A small network was trained on made-up records. Each row is its average activation on records with the value named, seen along a few directions.
Related values have similar rows: they may be neighbours, one step apart, or belong to one group.

Other fields shift rows strongly along one fixed direction, in all tables alike. That doesn't count.

NOBO, 8 values:
dugo: [ 1.2 -5.2  1.7 -3.9  1.2 -0.4 -4.3  7.4  0.0  3.9  2.7  0.2 -0.8 -1.8
 -3.8  2.4 -6.7  2.6 -1.4  6.3]
roza: [-30.7   9.1 -23.1 -48.1  33.7   9.8   9.2  -0.7  -9.0   2.0  23.0  31.1
 -20.8 -34.0  -9.3  10.4 -20.9  68.7 -16.4   3.2]
fitut: [ 14.9   3.7 -18.0  -5.0   3.2  -4.6  -1.8  10.3 -13.7   4.0   0.1   9.5
  -0.8 -10.7  12.2  -3.5  -3.9  -8.3  -6.0   8.3]
dum: [-13.4  14.2 -26.8 -40.2  25.8   6.1   7.1  -1.6 -19.6   1.5  21.8  28.9
 -13.9 -25.5   6.0   3.6 -10.7  44.3 -13.3  -1.0]
pomer: [  0.5   6.8 -10.2  -6.7   1.8   0.5   2.9 -12.4  -9.5  -2.7   9.4   6.6
   1.9   0.4  13.8   1.0   4.5   0.5  -0.2  -5.8]
zufiv: [  5.3  -8.1  27.5  34.5 -23.9  -2.4  -5.8  -6.1  18.1  -3.3 -13.5 -23.8
  10.8  22.1 -10.6  -2.9  11.7 -29.6  10.8  -6.3]
vazes: [ 34.0 -13.6  27.3  53.8 -38.8 -12.2  -8.8   8.1  15.5  -1.6 -28.5 -37.3
  19.3  33.8   5.5 -11.3  11.1 -74.9  17.6   6.1]
sabi: [-11.8  -6.8  21.5  15.6  -3.0   3.1   1.4  -5.1  18.3  -3.8 -14.8 -15.1
   4.4  15.7 -13.8   0.2  14.8  -3.3   9.0 -10.9]
The values of NOBO form a star with 3 arms.
Q: Name the neighbours of pomer, in listed order.
A: dum
Q: Name the neighbours of dugo, in listed order.
A: roza, vazes

VEL, 12 values:
bib: [ 17.2  -1.6 -30.0 -20.9  12.5  -5.8   1.7  10.8 -21.7   9.7   2.1  13.4
   0.6  -5.5  28.3   2.5  -9.3  -9.9   0.2  13.6]
gib: [  1.8  10.6  11.9  15.1 -21.1   3.4  -0.6 -24.1  -0.3  -2.6   6.7  -4.5
   5.4  15.6  -1.7  -4.4  12.5  -8.6   8.5 -22.3]
pefim: [ 39.0   2.1   1.3  25.1  -8.4  -9.0  -4.8  32.3  -6.6   3.4 -28.5 -11.6
   6.4   5.5  11.1 -22.1  11.5 -50.6   2.6   5.5]
nubez: [-33.4  23.4 -49.8 -62.5  41.2  13.9  12.7 -27.9 -25.1  -4.2  47.3  52.6
 -19.0 -51.0  15.8  13.2 -17.8  81.2 -25.2  -6.2]
vomaz: [  0.0  -9.2  20.3   8.3 -13.4   5.4  -9.7  -3.9   5.1   4.3  10.8  -9.2
   3.8   9.4  -3.8  -4.6 -20.5   1.7  14.4  -5.0]
pip: [  1.6  -1.2  29.5  49.6 -22.8  -0.3   9.5 -20.9  23.9 -16.5 -36.1 -34.5
  18.4  40.8   5.1 -13.4  41.3 -48.8  24.1 -26.6]
tedun: [-20.7 -19.8  37.5  18.4  -2.0   5.3   2.6  -5.6  33.7  -5.4 -19.7 -27.4
   7.1  30.1 -18.4   4.5  15.5  -4.5  18.2 -12.9]
bil: [ 33.5 -30.5  51.9  60.0 -51.3 -11.5 -23.3  17.8  28.8   4.6 -23.2 -49.7
  22.9  43.2 -19.0  -2.3   7.6 -77.7  15.8  14.9]
pote: [ 17.6  -5.3  -2.5  24.2 -14.9  -7.3  -2.2  18.0   7.3   2.8 -18.1  -6.5
  -1.9 -10.7  -6.3  -8.7 -15.2 -22.9  -2.7  15.2]
bebo: [-20.5  16.4 -36.0 -62.1  29.2   5.4   8.0  -4.1 -23.6   0.6  48.9  39.7
 -24.4 -43.6   6.1  13.8 -41.3  69.4 -24.7  16.9]
sovu: [-24.7  -5.3  10.5  -2.1  15.7  -0.4   3.8  13.3  17.4   1.3 -22.4  -4.5
  -8.4  -5.3 -34.0  10.4   8.9  24.2  -7.2   8.5]
fot: [-11.4  20.3 -44.7 -53.2  35.3   0.9   2.2  -5.7 -38.9   1.9  32.0  42.2
 -10.9 -28.4  16.9  11.2   6.8  46.4 -24.0  -1.5]
Each value of VEL is a pair of two hidden parts, and every pair occurs once (3 first parts, 4 second parts).
Q: Changing only the second part turns tedun into bebo. sovu has the same second part as tedun; what does that change turn sovu into?
A: pote
Q: Changing only the second part turns vomaz into bib. bil has the same second part as vomaz; what does that change turn bil into?
A: pefim
